Each row below holds a small network's activations on one input, seen along a few directions.
Each table varies a few parts of the input and shows all the possible inputs, shuffled.
A made-up example of a description, with smaller parts first: one of 8 places around a ring, together with either a single point or one of 9 places along a line or (one of 3 separate values, together with one of 6 places along a line).
Shared parts are said once, and a part with two or three values counts as separate values.
In the rows, 128 means zero.

Other details of the inputs shift rows strongly along three fixed directions, in all tables alike. That doesn't count.
To show where, the next rows are all for the same input, with only those details redrawn:
[120 152 171  99 152 123 142 177 182 123 167]
[159 146 105 159 110 150 142  89 120 176  88]
[119 115 127 170 163 146 106 183 145 125 167]
[148 179 163  87 124 124 163 134 175 164 132]
[178 187 133 113 112 141 151 112 160 205 118]
[141 131 116 160 125 146 134 115 126 147 106]
[102  96 118 167 122 136 144  94 104  91  77]
[165 179 138 106 100 130 170  85 149 182  87]

Table:
row 1: [127 120 133 126 141 138 131 113 130 114 131]
row 2: [141 160 170  75 120 114 169 103 141 130 122]
row 3: [150 111  97 194 163 159  90 143 134 157 166]
row 4: [ 95 132 181 103 161 105 149 153 157  85 148]
row 5: [118 104 100 140  92 107  93  84  99 117  78]
row 6: [104  94 124 153 139 147 123 162 124  81 153]
row 7: [149 139  98 151  99 150 124 109  97 155 107]
row 8: [162 138 103 186 126 156 114 130 116 184 126]
row 9: [141 121  96 170 141 171 100 161 132 150 151]
row 10: [162 119 101 131 138 126 102 153 121 189 144]
row 11: [111 125 138 120 178 115 103 195 144  96 194]
row 12: [ 95 126 165  85 134 117 164  93 133  77  92]
row 13: [131 137 121 127 140 124 109 155 144 124 180]
row 14: [115 123 120  96  94 108 147  74  85 128  64]
row 15: [111  93  84 159 139 135 116  90  90  91  93]
row 16: [117 100 131 146 105 107 120  67 110 120  55]
row 17: [161 182 148  61 126 103 156 125 159 156 155]
row 18: [109 144 167  90 107 110 186  87 139 101  77]
row 19: [111 107 103 150  77 141 132  81  79 137  60]
row 20: [197 196 146 112 111 127 155  94 150 218 132]
row 21: [166 146  83 166 112 161 104 138 113 178 137]
row 22: [148 122  95 148 139 141 119 123 101 132 114]
row 23: [133 116  96 162 173 139  84 176 121 126 176]
row 24: [129 152 173  71 114 108 120 183 182 140 151]
row 25: [148 165 145  90  92 121 143  77 117 190  87]
row 26: [167 119  86 172 151 150  95 159 108 155 167]
row 27: [123 116 131 157 174 147  94 180 129 124 175]
row 28: [104 138 158  78  97 121 185  90 130  89  73]
row 29: [ 91 139 158  84 113  95 160  99 122  73 104]
row 30: [152 108  85 162 136 145 114 117  94 129 124]
row 31: [144 131  86 137  81 149 143  59 102 135  80]
row 32: [ 72 108 165  87 113 107 164 132 124  34 129]
row 33: [123 163 177  85 137 103 129 150 172 168 157]
row 34: [119 138 146  85 169 121 130 177 162 104 168]
row 35: [177 172 135  86  82 130 152 114 154 231 108]
row 36: [115 164 154  75 121 101 151 122 147 109 132]
row 37: [ 67  58 110 152 129 104  99 128  97  71 118]
row 38: [137 114 118 168 139 137 127 104 119 129 123]
row 39: [119 137 179  91 135  99 118 181 187 131 152]
row 40: [146 135 148 126 145 114 115 152 165 193 155]
row 41: [116 136 180  87 132 112 161 122 131  93 134]
row 42: [119 100 113 169 142 148 124 129 134 112 132]
row 43: [105 119 151 141 168 132 119 193 161 104 175]
row 44: [138 151 152  57 138  88 131 152 167 164 161]
row 45: [171 145  89 133 136 139 111 114 133 171 148]
row 46: [112 107 121 171 169 152 101 180 151 118 169]
row 47: [102  81  89 178 108 146 121 111  80  74 110]
row 48: [102  90  88 173 115 151 114 116  84  83 100]
row 49: [125 120 111 156 154 131  89 180 134 117 201]
row 50: [ 99  71  99 190 117 152 127 118  81  69 105]
row 51: [167 166 134 121  97 131 169  86 142 175 102]
row 52: [180 142 107 157 108 141 118 119 142 237 117]
row 53: [144 155 137  81  92 112 111 149 157 158 130]
row 54: [125 137 138 100 114 137 156 119 149 111 124]
row 55: [109 136 142  96 148 115 122 159 167  98 185]
row 56: [ 95 123 166  46 111  65 141 103 141  75  86]
row 57: [153 176 157  65 130 113 155 138 145 151 137]
row 58: [139 132 119 160 121 141 103 146 132 188 137]
row 59: [172 156 103 152 111 161 124 133 125 190 129]
row 60: [ 99  87 138 174 169 129 113 160 126  80 164]
row 61: [ 89 107 142 122 162 108 119 161 117  64 155]
row 62: [ 93  83 142  96 122  90 119 123 111  61  85]
row 63: [135 146 144 106 103 124 168  58 104 130  64]
row 64: [129 112 118 186 148 142 110 128 103 135 126]
row 65: [113 115 141 125 172 113 105 190 136  89 203]
row 66: [108 128 134  92  89 119 168  84 119  78  91]
row 67: [118 152 174 101 169 117 133 172 177 124 176]
row 68: [156 114  82 151 132 148 121  99 105 137 113]
row 69: [ 67 113 148  91 135 103 146 118 137  44 120]
row 70: [171 152  94 158 118 141 103 126 117 182 159]
row 71: [116  86 108 193 111 142 140  86  84  97  85]
row 72: [142 122 119 166 136 148 113 119  94 146 120]
row 73: [116  81  87 168 111 141  92 148  99 138 127]
row 74: [130 106  96 151 148 129 108 129 108 107 146]
row 75: [131 168 139  75  90 120 127 142 145 170 139]
row 76: [134 165 163  95 155 122 143 140 180 147 151]
row 77: [129 106  97 151 123 133 139  88  75 104  73]
row 78: [147 132  82 163 132 167  93 156 128 157 155]
row 79: [139 131  86 164 128 141 101 120 107 142 131]
row 80: [ 74  75 168 119 167 107 110 183 135  78 162]
row 81: [113  70  98 175 134 135 123 108  64  72 104]
row 82: [189 163 104 153  98 162 131 122 120 205 135]
row 83: [ 76  97 172 100 146 109 154 122 126  37 125]
row 84: [142 129 116 164 136 158 104 174 121 152 160]
row 85: [112 120 164  87 101  96 140  84 120 103  66]
row 86: [108 125 118  96  95  99 138  65  90 123  71]
row 87: [110 114 150 142 162 133 123 187 162 100 185]
row 88: [108 152 143  75  96  97 130 105 132 137 117]
Changing only one part turns row 7 into row 57. The same change can be made to row 47. Which row results?
Answer: row 26
Changing only one part turns row 88 into row 75. The same change can be made to row 55. Which row results?
Answer: row 31
Changing only one part turns row 62 into row 24. The same change can be made to row 77. Which row results?
Answer: row 59
What is each input in this table made of?
Answer: one of 8 places around a ring, together with either one of 3 separate values or (one of 2 separate values, together with one of 4 places along a line)
Which other rows does row 85 become when the choice among 3 separate values takes its other values? List them by row number.
Answer: row 25, row 80
Which other rows does row 40 become when the choice among 3 separate values takes its other values? List them by row number.
Answer: row 16, row 33
Which other rows agree with row 43 in the place on the ring of 8? List them by row number.
Answer: row 8, row 18, row 39, row 42, row 46, row 51, row 52, row 58, row 71, row 87
Which other rows does row 12 become when the place on the ring of 8 takes its other values? List them by row number.
Answer: row 9, row 15, row 34, row 46, row 69, row 76, row 78
Which other rows does row 61 become when the place on the line of 4 takes its other values? List them by row number.
Answer: row 11, row 15, row 23
Start at row 54 and move only the place on the line of 4, one step at a time. The first step leads to row 6. Which rows follow, in order?
Answer: row 50, row 82
